Each row below is a small network's average activation on inputs in which a field has the value named, seen along a few directions.
Related values have similar rows: they may be neighbours, one step apart, or belong to one group.
(in the rows, 500 means zero)
Random noise pushes rows far along 11 fixed directions. That doesn't count. These rows show it; they differ only by the noise:
[397 500 446 546 565 215 546 641 355 538 545 374 361 307 506 648 516 729
 745 447 795 528 646]
[515 448 536 575 588 368 493 603 431 489 509 581 378 481 513 537 365 595
 598 543 611 466 511]
[610 449 439 459 388 577 348 635 621 564 427 588 487 570 474 734 532 485
 505 484 542 498 577]
[544 538 581 546 353 425 508 540 679 491 486 685 509 417 516 456 394 402
 310 571 344 581 229]
[582 502 418 405 515 594 549 464 350 494 430 639 485 490 466 427 625 468
 583 498 503 495 617]
[558 409 547 450 523 554 511 562 588 454 447 529 511 749 543 417 445 599
 610 382 532 470 422]
[608 579 395 383 320 698 451 627 563 458 335 537 605 527 473 634 588 506
 641 606 562 409 543]
[769 514 352 468 524 679 330 513 627 519 528 522 410 675 507 511 571 583
 517 167 514 637 811]
[461 223 597 589 429 660 523 431 560 711 518 597 568 488 619 492 337 373
 325 452 405 552 368]
[670 439 424 565 429 623 539 358 402 409 679 435 388 407 461 269 286 468
 424 329 439 582 238]
[568 707 324 577 333 509 357 576 547 459 505 362 450 263 333 671 521 533
 456 601 516 536 662]
[637 574 473 373 367 375 424 654 641 371 413 629 450 643 351 522 533 565
 510 489 479 528 345]
[494 687 509 590 651 554 572 462 450 372 468 531 479 463 570 358 534 482
 600 623 449 406 621]


Y, 13 values:
y12: [541 491 559 372 579 407 435 634 601 509 368 586 602 696 447 621 526 653
 567 505 594 480 656]
y6: [291 437 632 440 650 277 571 563 323 348 496 328 516 587 488 566 547 570
 774 637 674 251 331]
y13: [521 357 437 435 565 663 532 429 321 491 509 444 457 631 477 484 419 547
 627 435 606 413 467]
y9: [336 434 574 497 516 261 579 504 427 400 573 299 538 450 439 385 436 617
 539 545 496 476 274]
y8: [380 565 564 481 470 383 609 478 477 419 486 346 554 577 342 267 330 666
 451 580 475 521 350]
y5: [367 474 546 695 483 353 587 463 396 628 549 475 586 130 558 367 247 603
 404 626 511 595 500]
y11: [609 714 528 424 602 454 645 403 488 377 595 610 431 516 677 218 582 520
 523 313 481 622 496]
y1: [534 559 510 407 412 398 290 692 767 445 383 526 506 717 406 762 621 436
 471 548 474 457 483]
y4: [624 563 320 343 378 620 548 480 498 465 480 457 537 482 570 479 688 495
 627 314 586 537 460]
y10: [395 455 602 393 516 311 660 474 364 411 514 489 540 457 462 418 506 556
 579 606 601 468 225]
y7: [407 594 603 782 750 396 491 390 595 474 680 435 337 487 616 372 332 416
 332 465 338 526 501]
y2: [525 566 420 410 513 575 538 404 370 441 603 318 516 500 515 531 628 474
 603 435 592 434 473]
y3: [586 525 481 259 459 589 589 538 341 494 436 655 545 563 563 566 700 446
 701 517 632 421 509]
The values of Y form a ring.
Q: Going along Y from y6 by way of its neighbour y12, in what order are y9, y1, y7, y3 met?
A: y3, y7, y1, y9
Q: Name the neighbours of y8, in listed order.
A: y13, y11
Q: How many steps from neighbour to neighbour lead from y10 to y4, at the fewest?
A: 6

Z, 11 values:
z10: [514 433 551 464 567 436 440 548 495 454 537 552 451 569 519 716 526 385
 536 542 539 386 315]
z8: [500 435 487 381 424 631 479 443 552 521 410 416 679 666 378 359 567 562
 425 408 398 537 537]
z3: [424 227 540 426 440 611 389 419 499 635 443 627 525 662 393 612 670 188
 262 545 272 455 458]
z2: [393 389 437 460 420 655 506 499 477 626 390 435 620 470 476 528 525 529
 524 529 542 480 605]
z7: [525 497 475 446 515 284 416 548 480 389 553 432 394 601 300 509 647 495
 495 415 488 488 416]
z11: [438 415 535 416 489 382 553 461 347 411 564 438 402 632 345 442 491 507
 520 512 511 439 274]
z6: [422 549 480 599 485 433 527 530 506 547 534 382 461 400 558 631 519 532
 522 504 555 523 585]
z5: [501 362 470 412 375 612 572 517 502 480 478 508 532 591 544 597 528 353
 583 480 538 402 122]
z1: [483 308 506 418 523 502 359 501 457 601 502 507 456 655 372 707 533 478
 452 485 533 460 556]
z4: [499 736 498 601 536 432 518 446 378 371 553 475 430 290 374 380 363 523
 456 764 459 456 563]
z9: [488 605 426 540 532 449 491 510 525 495 496 509 442 400 532 561 574 502
 520 479 503 544 608]
The values of Z form a ring.
Q: Going along Z from z4 by way of its neighbour z1, in what order are z3, z11, z6, z5 met?
A: z3, z5, z6, z11
Q: Name the neighbours of z8, in listed order.
A: z10, z7
